Each row below holds a small network's activations on one record, seen along a few directions.
After each row come some of the record's fields: BINO, BILEZ, TUPIM, GADA.
The largest differences between rows may come from other fields.
(in the rows, 500 means zero)
Strong random noise was added to every row along 2 fixed directions; ignore it. To show where, here is one row again and again, with new noise each time:
[402 509 548 454 456 402 524 390 444 519 582 464 510 405 543 511 542 504
 446 538]
[438 403 424 423 432 535 591 494 413 510 500 431 452 489 448 487 529 369
 430 617]
[442 483 514 477 472 414 517 438 471 502 550 472 487 443 518 510 532 463
 456 541]
[363 439 472 371 396 531 616 415 354 544 552 411 489 426 483 484 548 430
 406 625]

[699 329 261 634 588 595 547 741 510 506 271 507 273 752 302 536 650 251
 447 530]	{BINO: lases, BILEZ: zes, TUPIM: tima, GADA: zugu}
[679 437 424 622 597 518 406 606 643 418 387 626 588 520 541 409 319 523
 646 425]	{BINO: lases, BILEZ: vunez, TUPIM: dolif, GADA: nuta}
[519 498 470 558 497 415 522 542 564 451 528 454 383 509 459 518 534 321
 479 562]	{BINO: gatid, BILEZ: zes, TUPIM: vus, GADA: nuta}
[526 576 577 544 542 446 422 507 560 482 507 514 513 507 503 529 503 558
 533 436]	{BINO: lases, BILEZ: zes, TUPIM: vus, GADA: zugu}
[374 663 729 337 410 574 393 412 394 522 637 422 620 482 529 606 493 788
 468 448]	{BINO: gatid, BILEZ: lefo, TUPIM: dolif, GADA: zugu}
[472 491 542 388 400 648 477 574 568 413 520 470 582 499 486 459 285 469
 580 576]	{BINO: gatid, BILEZ: lefo, TUPIM: dolif, GADA: zugu}
[410 614 627 571 503 181 521 319 544 532 651 523 481 322 645 502 638 530
 476 468]	{BINO: lases, BILEZ: zes, TUPIM: tima, GADA: nuta}
[393 521 522 496 455 342 601 351 424 592 570 472 436 376 565 516 676 462
 404 548]	{BINO: lases, BILEZ: zes, TUPIM: tima, GADA: nuta}
[592 463 425 616 606 501 487 418 415 611 394 643 583 473 603 431 594 701
 511 369]	{BINO: lases, BILEZ: vunez, TUPIM: tima, GADA: nuta}
[533 385 397 491 436 592 565 703 518 469 385 389 308 660 282 551 599 200
 425 660]	{BINO: gatid, BILEZ: lefo, TUPIM: tima, GADA: zugu}
[428 468 486 439 512 434 590 330 516 511 565 608 636 337 656 368 364 531
 577 459]	{BINO: lases, BILEZ: vunez, TUPIM: vus, GADA: zugu}
[586 581 543 569 552 528 406 569 562 489 464 544 444 554 505 594 545 603
 521 386]	{BINO: gatid, BILEZ: zes, TUPIM: dolif, GADA: nuta}
[596 494 468 595 568 438 460 535 576 459 501 544 497 508 562 480 434 471
 560 476]	{BINO: lases, BILEZ: zes, TUPIM: dop, GADA: zugu}
[465 633 641 519 532 372 395 424 591 442 642 522 580 415 618 530 371 618
 558 425]	{BINO: gatid, BILEZ: zes, TUPIM: dolif, GADA: zugu}
[478 575 551 497 530 481 507 403 392 581 539 514 493 494 542 575 647 695
 440 410]	{BINO: gatid, BILEZ: zes, TUPIM: vus, GADA: nuta}
[368 512 552 432 439 467 572 334 384 595 542 487 564 393 538 455 568 585
 440 514]	{BINO: gatid, BILEZ: zes, TUPIM: tima, GADA: zugu}
[505 590 611 478 510 498 383 559 554 424 552 454 526 510 486 576 419 547
 517 487]	{BINO: gatid, BILEZ: zes, TUPIM: dolif, GADA: zugu}
[626 448 430 579 597 457 441 527 612 440 461 605 592 480 575 421 318 525
 607 423]	{BINO: lases, BILEZ: vunez, TUPIM: dolif, GADA: zugu}
[453 609 598 554 478 381 496 456 458 590 532 443 363 523 471 637 770 555
 389 469]	{BINO: gatid, BILEZ: lefo, TUPIM: tima, GADA: nuta}
[589 613 607 630 578 364 369 471 595 491 521 561 509 498 560 534 530 623
 547 366]	{BINO: gatid, BILEZ: zes, TUPIM: vus, GADA: nuta}
[536 393 378 560 495 403 597 530 545 506 440 497 370 509 460 456 571 272
 472 573]	{BINO: lases, BILEZ: zes, TUPIM: tima, GADA: nuta}
[639 478 484 575 573 461 355 671 723 357 477 553 518 588 481 509 314 394
 618 476]	{BINO: lases, BILEZ: zes, TUPIM: dolif, GADA: zugu}
[547 403 396 396 452 820 490 734 436 461 375 414 447 679 309 561 468 386
 458 598]	{BINO: gatid, BILEZ: zes, TUPIM: dolif, GADA: zugu}
[543 541 530 546 560 409 407 501 602 430 553 552 547 456 593 495 361 509
 574 450]	{BINO: lases, BILEZ: vunez, TUPIM: dolif, GADA: zugu}
[535 431 391 500 465 623 561 675 464 509 396 407 296 686 297 614 661 310
 403 589]	{BINO: gatid, BILEZ: lefo, TUPIM: vus, GADA: nuta}
[648 493 518 596 605 437 350 643 793 349 433 611 554 570 479 487 284 420
 656 418]	{BINO: gatid, BILEZ: zes, TUPIM: dop, GADA: zugu}
[552 523 465 672 620 274 524 312 490 595 508 635 518 374 681 423 595 623
 512 366]	{BINO: lases, BILEZ: vunez, TUPIM: tima, GADA: nuta}
[616 498 496 630 558 395 413 551 612 456 461 545 456 549 519 483 483 449
 563 451]	{BINO: lases, BILEZ: zes, TUPIM: vus, GADA: nuta}
[453 521 554 502 515 378 475 386 557 460 584 539 652 336 644 380 333 517
 592 521]	{BINO: lases, BILEZ: vunez, TUPIM: vus, GADA: zugu}
[532 276 225 502 487 593 692 507 415 559 385 516 444 506 486 340 491 266
 483 622]	{BINO: lases, BILEZ: vunez, TUPIM: tima, GADA: zugu}
[343 543 531 455 422 475 636 295 292 645 573 424 483 366 564 460 670 555
 387 561]	{BINO: gatid, BILEZ: zes, TUPIM: tima, GADA: zugu}
[589 580 556 609 590 362 378 566 667 414 528 528 469 548 483 564 475 482
 545 428]	{BINO: gatid, BILEZ: zes, TUPIM: dop, GADA: nuta}
[469 439 424 543 523 328 608 367 520 525 554 559 522 346 638 372 480 401
 522 533]	{BINO: lases, BILEZ: vunez, TUPIM: tima, GADA: zugu}
[525 441 453 401 459 709 518 606 525 436 421 508 582 529 455 427 341 469
 580 544]	{BINO: lases, BILEZ: zes, TUPIM: dolif, GADA: nuta}
[415 418 401 399 449 615 664 327 259 623 519 498 597 395 573 358 507 590
 456 531]	{BINO: lases, BILEZ: vunez, TUPIM: vus, GADA: nuta}
[463 452 428 470 481 621 618 390 274 659 433 505 523 482 495 462 666 637
 403 493]	{BINO: gatid, BILEZ: zes, TUPIM: tima, GADA: nuta}
[577 477 474 631 569 346 467 517 602 494 447 547 435 520 487 503 548 421
 503 460]	{BINO: gatid, BILEZ: zes, TUPIM: tima, GADA: zugu}

Which values does each new row have?
[565 392 389 478 522 661 563 542 401 562 383 529 532 579 432 459 540 528
 473 502]	{BINO: gatid, BILEZ: zes, TUPIM: tima, GADA: zugu}
[463 541 549 557 535 414 484 375 457 580 506 548 561 423 557 492 588 619
 465 442]	{BINO: gatid, BILEZ: zes, TUPIM: tima, GADA: zugu}
[420 431 424 424 441 601 639 433 299 643 438 478 477 489 473 496 690 534
 387 552]	{BINO: lases, BILEZ: zes, TUPIM: tima, GADA: nuta}
[595 488 481 634 560 350 444 553 640 432 472 534 455 504 514 482 456 388
 563 498]	{BINO: lases, BILEZ: zes, TUPIM: vus, GADA: nuta}
[595 414 415 555 556 471 508 575 526 510 407 552 422 602 456 524 589 444
 486 469]	{BINO: lases, BILEZ: zes, TUPIM: tima, GADA: zugu}
[408 615 636 420 465 488 455 429 488 499 638 462 600 399 559 550 430 610
 493 494]	{BINO: gatid, BILEZ: zes, TUPIM: dolif, GADA: zugu}
[375 631 701 438 425 328 412 441 605 416 673 431 557 366 554 550 391 494
 515 541]	{BINO: gatid, BILEZ: zes, TUPIM: dolif, GADA: zugu}
[621 576 561 598 559 470 326 716 725 377 465 504 386 640 398 664 487 437
 519 416]	{BINO: gatid, BILEZ: lefo, TUPIM: dolif, GADA: zugu}
[597 494 501 556 523 504 419 659 588 442 450 450 396 664 377 590 512 371
 500 522]	{BINO: gatid, BILEZ: lefo, TUPIM: vus, GADA: zugu}
[460 493 459 545 494 412 611 411 428 570 513 468 413 446 485 477 640 425
 416 533]	{BINO: gatid, BILEZ: zes, TUPIM: tima, GADA: nuta}
[444 604 607 491 452 470 468 511 478 515 548 406 407 533 442 622 659 510
 427 526]	{BINO: gatid, BILEZ: lefo, TUPIM: vus, GADA: nuta}
[639 388 351 683 560 352 527 652 664 432 394 519 291 599 406 472 564 170
 512 557]	{BINO: lases, BILEZ: zes, TUPIM: tima, GADA: nuta}
[597 519 512 606 604 439 452 458 466 566 442 608 520 538 536 512 635 701
 489 334]	{BINO: lases, BILEZ: zes, TUPIM: tima, GADA: nuta}
[399 513 519 319 417 788 551 465 346 542 485 459 649 452 475 458 435 664
 483 526]	{BINO: gatid, BILEZ: zes, TUPIM: dolif, GADA: nuta}
[737 351 306 649 641 631 480 648 486 530 263 631 480 682 437 456 585 548
 533 404]	{BINO: lases, BILEZ: zes, TUPIM: tima, GADA: nuta}
[605 330 262 563 546 564 606 550 475 511 396 527 448 548 485 375 429 308
 524 553]	{BINO: lases, BILEZ: vunez, TUPIM: vus, GADA: zugu}
[566 315 261 545 548 641 637 497 366 582 332 566 516 499 492 351 536 442
 483 542]	{BINO: lases, BILEZ: vunez, TUPIM: tima, GADA: nuta}
[340 469 509 400 382 437 616 393 439 500 601 422 490 372 549 434 472 367
 475 664]	{BINO: lases, BILEZ: zes, TUPIM: vus, GADA: nuta}
